A small network was shown many inputs. Here are its activations along a few directions, one row for each input.
In each table, some parts of the input vary, and every possible input appears once, in random order.
Descriptions start from the smaller parts, as in this example, which fits no table here: one of 2 separate values, together with either a single point or one of 9 places around a ring or (one of 4 places along a line, together with one of 8 places around a ring).
Shared parts are said once, and a part with two or three values counts as separate values.
In the rows, zero is written as 128.

Other details of the inputs vary at random and push rows far along two fixed directions, the same in every table; ignore that.

Table:
R1: [132 120 105 149  84 128 108  89 106 190  94 135]
R2: [ 94 175 109  76 167 129 164 111 192  74 107 123]
R3: [138 110 111 126 169 104  93 147 137 103 195 127]
R4: [116 108 117 147  98 138  88 113 129 115 137 126]
R5: [144  86 141 156 159 110 107 180  52 136 192 108]
R6: [124 160 130 145  92 174 133  69 145 148  50 154]
R7: [136  95 140 160  77 152 104 176   5 154  98 134]
R8: [102 144  97  90 158  84 120  98 178 107 162 118]
R9: [106  96 135  95 151 101 118 201  46  98 210  95]
R10: [136  92 179 158 112 123  76 151  69 154 144 152]
R11: [146 131  86 109 160 115 169 119 212  92 170  99]
R12: [139 150 100 103 146 137 164 155 201  57 131 131]
R13: [139 150  96  98 159 143 186 130 224  88 137 102]
R14: [153 138 111 141 115 102 141 102 191 150 117 141]
R15: [136 103 132 110 111 122 110 188 120  35 214 133]
R16: [144 167 152 135 152 166 177  86 155 200  41 130]
R17: [131  91 152 128 155 135  78 190  84  65 201 147]
R18: [155 102 181 159 122 144 110 178  33 162  84 142]
R19: [118 131  87 144 129 139 146  96 138 149 119  97]
R20: [152 127 169 156  58 119 117 122 102 178 105 164]
R21: [ 92 149 121  89 155 104 113  94 199  75 163 128]
R22: [105 171 172 125 105 132 141  79 124 166  49 164]
R23: [115 135 135 127 134  98 146 104 102 182 107 108]
R24: [118 143 115 147 106 172 164  93 127 195  44 115]
Description of these inputs: one of 4 separate values, together with one of 6 places around a ring.
Q: The inputs of R8 and R3 match in every part but the choice among 4 separate values. If R23 is changed in the same way as R8 into R3, which row does it become?
A: R5
Q: Change only the choice among 4 separate values in R4. List by row number the other rows that result.
A: R10, R20, R21
Q: Change only the choice among 4 separate values in R12. List by row number the other rows that result.
A: R2, R7, R18

Table:
R25: [138 162 130 120 138 151 170 126 190 108 110 136]
R26: [126 129 153 112 141 124 145 158 119 112 151 125]
R27: [153 108 168 164  82 111  88 142  90 173 115 153]
R28: [117 165 121 115 158 114 123  60 204 129 103 148]
R29: [ 99 118  92 109 131 104 108 128 138  93 179 107]
R30: [121 105 133 107 142  81 133 155  95 103 191 106]
R31: [152 138 165 165  88 135 105  80 107 199  57 169]
R32: [115 113 149 110 157 103 100 148  88 114 165 139]
R33: [128  86 151 159  77 147  86 171  37 128 148 140]
R34: [147 100 103 131 102 132 118 163 100 100 162 129]
R35: [142 111 104 135  91 117 114 118 116 141 137 129]
R36: [ 99 190 113  89 189 158 159  75 227  82  92 131]
R37: [ 99 125 143 110 133 142 123 149  89 116 133 121]
R38: [135 165 106 127 128 133 148  75 243 118 123 134]
R39: [153 157 132 154  88 124 155  63 169 178  70 136]
R40: [102 136 120 122 151 111  97  99 151  95 158 130]
R41: [121 120 100 119 152 149 100 144 161  31 190 134]
R42: [107 138 117 111 139 164 132 143 145  78 132 124]
R43: [125 112 154 101 157 111 112 190 107  92 171 125]
R44: [113 127 148 105 154  93 119 148 136 123 150 132]
R45: [137 140 177 159  95 100 117  94 114 221  61 156]
R46: [111 150 131 108 154 105 155 115 177 122 146 123]
R47: [149  94 115 131 116 123 122 172 118  62 202 119]
R48: [133 121  87 118 190 138 155 162 137 120 156  81]
R49: [117 121 101 121 150 126  84 125 161  45 201 125]
R50: [135 144 134 109 146 121 165 128 133 115 123 114]
R51: [153  85 177 145 108 125  97 220  29 125 153 142]
R52: [128 120 154 139  95 102 140 123  49 210  80 133]
R53: [142 126 156 128 130 152 120 143  98 123 106 158]
R54: [159  99 113 157 144 155 147 179  82 154 128  95]
R55: [136 113 178 158  96 157 108 157  28 154  93 153]
R56: [124 131 108 135  90 138 123  95 150 145 103 128]
R57: [139 113 109 112 147 130 106 170 184  44 193 136]
R58: [141 108 106 162 144 112 126 123 114 185 132  91]
R59: [121 144 159 133  93 146 155 111  78 205  35 133]
R60: [117 155 102 106 131 163 161 119 171 103  92 123]
R61: [106 162  90 119 130 147 122  77 214  96 125 126]
R62: [170  93 123 185 100 155 134 140  77 209  80 116]
R63: [135 143 190 137 119 143 134 107  76 198  39 162]
R64: [148 115 146 143 113 147 105 129 111 125 116 164]
R65: [ 99 168 149 124 146 133 142  61 151 167  58 146]
R66: [141 170 107 130 130 156 169  89 248 102 107 141]
R67: [126 106 109 126 112  87 109 134  89 138 163 117]
R68: [ 99  79 123 107 129  93  99 196  38  95 212 100]
R69: [139 184 110 107 143 158 203  74 242 114  62 128]
R70: [104 135 147 147  98 120 108  89  99 181  95 134]
R71: [ 90 150 146 120 127 130 140  86 132 167  75 131]
R72: [136 138  99 107 130 146 159 132 150 106 110 125]
R73: [134 140 139 142 106  98 142  85 135 170 108 128]
R74: [127 134 124 107 128 125 155 133 106 141 101 120]
R75: [143 108  60 137 170 134 120 144 177  99 198  85]
R76: [125  95  91 121 188 108 129 176 107 124 200  75]
R77: [129 104 110 131  96 147 116 149 110 109 140 130]
R78: [124 114 141 137 120  90 109 138 120 127 183 126]
Q: What do these inputs look like to the network?
A: one of 6 places around a ring, together with either a single point or one of 8 places around a ring
Q: The inputs of R77 and R60 match in every part but the place on the ring of 6. If R57 is changed in the same way as R77 into R60, which row does it become?
A: R51
Q: The inputs of R54 and R62 match in every part but the place on the ring of 6. If R25 is changed in the same way as R54 into R62, which row does it become?
A: R66
Q: Start at R61 and move only the place on the ring of 8, one step at a time. The first step leads to R56. Which rows follow, in order?
A: R35, R39, R38, R27, R31, R49
Q: Change only the place on the ring of 6 in R31. List by row number the other rows that result.
A: R28, R32, R53, R63, R64
Q: Which other rows agree with R29 in the place on the ring of 6? List them by row number.
A: R28, R40, R45, R58, R67, R70, R73, R78

Table:
R79: [115 162  77  96 171 150 171  93 204  91 113 108]
R80: [ 97 133 130  94 150 112  95 132 162  44 192 137]
R81: [126 161 127 136  97 156 142  68 177 135  66 152]
R82: [120 153 120 130 120 157 129  92 185 114 101 141]
R83: [142 127 126 145 122 114 119 106 149 155 122 132]
R84: [138 123  93 113 152  99 114 128 183  78 192 120]
R85: [147 119 147 150 103 103 145 130  90 199 109 122]
R86: [135 105 139 157 109 112 128 148  69 189 132 112]
R87: [135 142 114 148  96 129 134  65 147 181  69 137]
R88: [140 129 135 124 122 125 119 136 154  83 154 143]
R89: [143 114 171 142 104 146 124 167  75 147 102 149]
R90: [131 105 112 146 116 119  96 128 110 137 150 120]
R91: [131 138 122 136 135 117 153 115 157 168 113 111]
R92: [102 137 146  93 148 129 117 144 129  77 142 142]
R93: [136  96 158 138 109 145 108 187  48 121 143 142]
R94: [106  90 150 124 124  78  95 169  40 144 188 110]
R95: [123 170 126 123 125 177 158  90 183 141  41 147]
R96: [133 116 125 131 149 137 139 154  95 131 138 113]
R97: [112 129  73 105 152 117 143 122 172  95 171  91]
R98: [146 127 175 162  84 138 118 124  97 168  87 156]
R99: [119 127 105 112 150 138 114 139 182  43 194 129]
R100: [143 127 148 138 135 135 149 138  97 169  96 126]
R101: [112 140 158 119 141 120 139 117  88 164  94 131]
R102: [115  80 148 132 119  73  60 167  38 114 209 127]
R103: [127 125  83 122 159 116 113 122 187  78 188 113]
R104: [150 105 143 131 135 116 134 174  67 130 150 119]
R105: [130 157 135 127 101 169 158  92 145 155  36 153]
R106: [136 150 120 101 150 144 150 135 191  73 121 140]
R107: [119 109 102 128 136 117 123 150 114 131 167  94]
R108: [131 142 133 139 126 154 153 108 109 185  61 123]
Q: The inputs of R102 and R101 match in every part but one. If R90 is changed in the same way as R102 into R101, which row does it become?
A: R108
Q: What do these inputs look like to the network?
A: one of 5 places around a ring, together with either a single point or one of 5 places along a line
Q: Start at R106 and move only the place on the line of 5, one step at a time. The first step leads to R89. Which rows follow, in order?
A: R93, R95, R105
Q: Which other rows agree with R82 in the place on the ring of 5? List them by row number.
A: R80, R81, R88, R98, R99

Table:
R109: [141 109 136 142 119 118 126 132  87 165 117 124]
R110: [133 138 146 133 108 129 134 105 139 153  88 144]
R111: [134 114 159 149 101 134 123 142  60 159 107 131]
R112: [120 117 109 121 140 116 118 141 134 104 179 110]
R113: [123 114 113 117 145 108 124 157 114 112 172 116]
R114: [128 148 106 111 136 138 140 110 180 105 126 131]
R115: [118 125 112 116 149 117 135 137 138 119 155 112]
R116: [132 155  99 115 154 126 157  89 196 133  98 125]
R117: [145 109 155 147 103 129 111 149  66 146 126 145]
R118: [128 114 147 127 125 118 114 150 102 109 151 137]
R119: [124 157 117 123 134 132 163  83 173 167  76 124]
R120: [136 124 143 151 111 122 128 114  96 182  96 123]
R121: [123 109 116 122 139 116 122 146 118 113 172 106]
R122: [136 118 163 144 113 135 115 149  80 155 113 144]
R123: [144 128 157 151 102 138 136 130  97 163  92 141]
R124: [122 132 141 121 126 125 127 123 125 119 126 136]
R125: [135 133 135 126 131 134 127 129 125 118 130 140]
R126: [138 122 134 149 113 120 120 114 113 164 114 131]
R127: [126 119 110 113 138 128 129 157 145  78 174 115]
R128: [130 113 142 132 105 119 118 144 100 131 134 136]
R129: [116 118 106 119 155 145 126 143 154  65 167 136]
R130: [139 143 144 140 108 141 147 110 136 160  81 136]
R131: [117 129 115 120 146 121 133 125 148 123 150 111]
R132: [122  96 131 123 117 112 100 170  83  94 177 125]
R133: [125 152 144 128 128 146 140 103 145 154  80 141]
R134: [120 134 108 124 136 119 128 119 155 120 152 118]
R135: [128 116 118 122 133 111 129 147 107 130 151 119]
R136: [124 145 136 146 112 126 138  95 138 181  91 134]
R137: [120 125 107 106 152 132 116 140 138  69 173 120]
R138: [118 160 123 121 126 141 147  79 183 135  73 140]
R139: [130 143 137 140 110 147 146 109 129 156  75 135]
R140: [129 157 129 126 124 147 146  99 175 153  74 140]
R141: [127 160 102 116 151 123 155  94 187 134  97 123]
R142: [139 118 160 143 101 131 117 136  58 161 111 143]
R143: [130 110 136 136 108 130 123 156  86 129 138 125]
R144: [120 131 134 124 135 140 121 131 125 124 118 129]
R145: [135 140 143 134 117 141 133 115 140 157  87 140]
R146: [132 101 132 146 117 105  98 157  74 132 170 118]
R147: [134 130 123 133 134 127 136 105 145 150 112 119]
R148: [135 127 141 141  95 137 127 120  92 165  92 143]
R149: [117 119 109 109 145 132 115 156 143  81 168 120]
R150: [120 162 106 103 158 133 147  92 229  81 121 135]
R151: [128 125 103 122 149 121 123 121 161 104 160 115]
R152: [123 130 109 114 138 136 121 130 142  90 146 127]
R153: [127 129 121 117 150 135 121 144 156  90 151 130]
R154: [132 130 140 131 130 135 137 138 124 119 129 130]
R155: [133  96 130 136 128 106 110 164  68 131 163 112]
R156: [113 134 116 107 147 126 123 122 158  81 149 125]
R157: [115 132 110 112 148 141 121 137 158  89 143 124]
R158: [130  97 124 137 130 106  96 162  84 110 187 111]
R159: [146 111 157 147  92 128 113 140  67 162 112 142]
R160: [122 138 117 111 150 135 139 133 156  87 151 118]
R161: [121 148 131 140 122 130 144  90 152 173  93 129]
Q: What do these inputs look like to the network?
A: either a single point or (one of 4 places along a line, together with one of 5 places along a line) or (one of 4 separate values, together with one of 8 places around a ring)
Q: Change only the place on the line of 5 in R120. List by row number the other rows that result.
A: R141, R146, R155, R158

Table:
R162: [130 115  92 105 151 132 115 156 166  46 193 116]
R163: [130 125 114 113 147 130 114 142 167  71 173 126]
R164: [123  91 120 124 136  89  96 175  98  87 228 104]
R165: [120 183  91 106 179 134 178  59 236 139  83 116]
R166: [132 132 143 144  96 141 123 114 107 153  91 145]
R167: [119 151 152 128 112 140 137  96 129 158  65 151]
R168: [136 136 132 141 106 146 129 108 133 145  90 141]
R169: [117 166 111 113 141 151 161  86 200 117  89 134]
R170: [129 141 168 139 102 140 142 114  89 182  64 152]
R171: [141  84 151 168  80 111  93 157  21 195 131 127]
R172: [125  99 136 135 120 133 106 173  68 104 167 123]
R173: [121 121 101  91 163 125 116 160 165  37 193 116]
R174: [134 168 117 129 129 162 170  78 198 153  52 135]
R175: [129  92 124 107 144 111 101 198  96  56 210 122]
R176: [125 121 102 119 162 104 116 123 159  94 185 113]
R177: [110 153  91 103 176 129 147 110 202 109 136 108]
R178: [128 120 119 137 121 117 141 130 115 153 136 107]
R179: [134 113 183 159  79 123 104 136  48 177 103 157]
R180: [115 122  93  98 149 125 113 147 166  37 202 121]
R181: [125 142  99  93 176 136 146 148 194  59 167 118]
R182: [118 134 129 113 139 132 122 131 141  93 134 132]
R183: [109 146 105  94 172 138 134 136 179  56 165 119]
R184: [121 177 116 135 136 134 152  48 221 178  59 136]
R185: [129 114 152 141 101 102 125 133  71 180 116 124]
R186: [124 113 123 119 140 104 129 157 103 122 173 104]
R187: [131 146 148 141 114 143 128  96 146 150  84 149]
R188: [121  85 155 121 113 107  88 190  36  96 187 134]
R189: [146 112 157 169  67 113 128 117  55 223  83 131]
R190: [119 153 130 131 126 126 142  83 155 183  66 134]
R191: [132 104 107 130 144 114 124 146 104 121 171 104]
R192: [153  71 154 156  85 117  90 199  16 135 169 135]
R193: [126 102 118 121 146  97 109 151  95 108 180 111]
R194: [128 124 126 147 117 131 133 120 108 182 100 119]
R195: [136  94 188 166  77 122  88 157  15 171 123 152]
R196: [140 141 119 148 113 125 142  81 138 185  80 129]
R197: [116 155 107  99 170 147 146 120 195  76 135 121]
R198: [144 139 140 147 109 150 155 114 130 173  67 139]
R199: [141 155 146 141 115 140 147  91 168 163  68 152]
R200: [132 143 134 139 118 156 146 106 138 151  78 135]
R201: [131 138 125 113 149 142 141 136 150 106 125 127]
Q: What do these inputs look like to the network?
A: one of 5 places around a ring, together with either one of 3 separate values or one of 5 places along a line
Q: The inputs of R173 and R163 match in every part but the place on the ring of 5. If R193 is changed in the same way as R173 into R163, which row does it become?
A: R176
Q: Change only the place on the line of 5 in R172. List by row number the other rows that result.
A: R169, R174, R198, R200
Q: Which other rows agree with R183 in the place on the ring of 5? List them by row number.
A: R165, R170, R177, R181, R186, R197, R201

Table:
R202: [110 137 156 144  84 163 100  99 108 154  72 161]
R203: [134 113 146 124 103 162  96 165  32 126 107 128]
R204: [156 130 156 160  86 156 122 120 134 152  91 166]
R205: [137 157 154 124 127 138 129 116 206 113 112 162]
R206: [ 98 110 105 105 179  99 110 128 124 115 185 100]
R207: [122 126 130 144  71 115  99  83  89 177  90 140]
R208: [132 129 159 171  71 170 113 103 113 166  72 160]
R209: [135 139 182 146  86  91 127  77 105 200  86 155]
R210: [138 157 164 112 148 145 156 122 128 123  83 152]
R211: [111 131  96 136 140 128 123  87 127 179 100 107]
R212: [142 115  88 120 144 129 157 180 138  97 179  97]
R213: [ 90 119 152 121 128 128 101 139 112  86 152 165]
R214: [161  95 139 166  70 104 109 128  93 163 136 142]
R215: [143 145  90 142 152 133 154  89 214 164 110 106]
R216: [108 138 132  89 177 118 102 153 190  12 214 132]
R217: [ 90 128  86  84 160  81  96 124 173  34 226 119]
R218: [129  78 152 137 154  74  92 180  36 140 211 103]
R219: [ 99 149  75  93 154 147 160 116 165 108 118  96]
R220: [144 119 119 123 126  78 105 146 158  88 193 128]
R221: [125 144  70 142 159 138 148  73 208 143 105  93]
R222: [137 141 106 124 138 178 153 109 174  95  73 127]
R223: [103 151 135  95 157 155 149 116 146  96  89 146]
R224: [ 97 171 118 102 150 136 178  96 147 159  76 116]
R225: [163 102 181 144 109 130 131 189  57 145  97 151]
R226: [153 123 157 137 117 115 165 157  92 192  86 116]
R227: [129  76 111 144 112 134 117 207  27 113 197  87]
R228: [154  81 135 147 143  78  94 200  53 145 212 106]
R229: [167 123 138 146 110 163 148 151 105 136  94 156]
R230: [125 154  88 139 106 133 141  49 212 128 101 130]
R231: [112 156 120  80 181 123 166 142 175  90 173  92]
Q: The inputs of R213 and R202 match in every part but one. If R206 is changed in the same way as R213 into R202, which row does it become?
A: R211
Q: What do these inputs look like to the network?
A: one of 5 places around a ring, together with one of 6 places around a ring
Q: Start at R214 and move only the place on the ring of 5, one step at a time. The first step leads to R215. Which rows follow, in order?
A: R212, R229, R204
Q: Change only the place on the ring of 6 in R229. List by row number the other rows that result.
A: R203, R210, R222, R223, R225
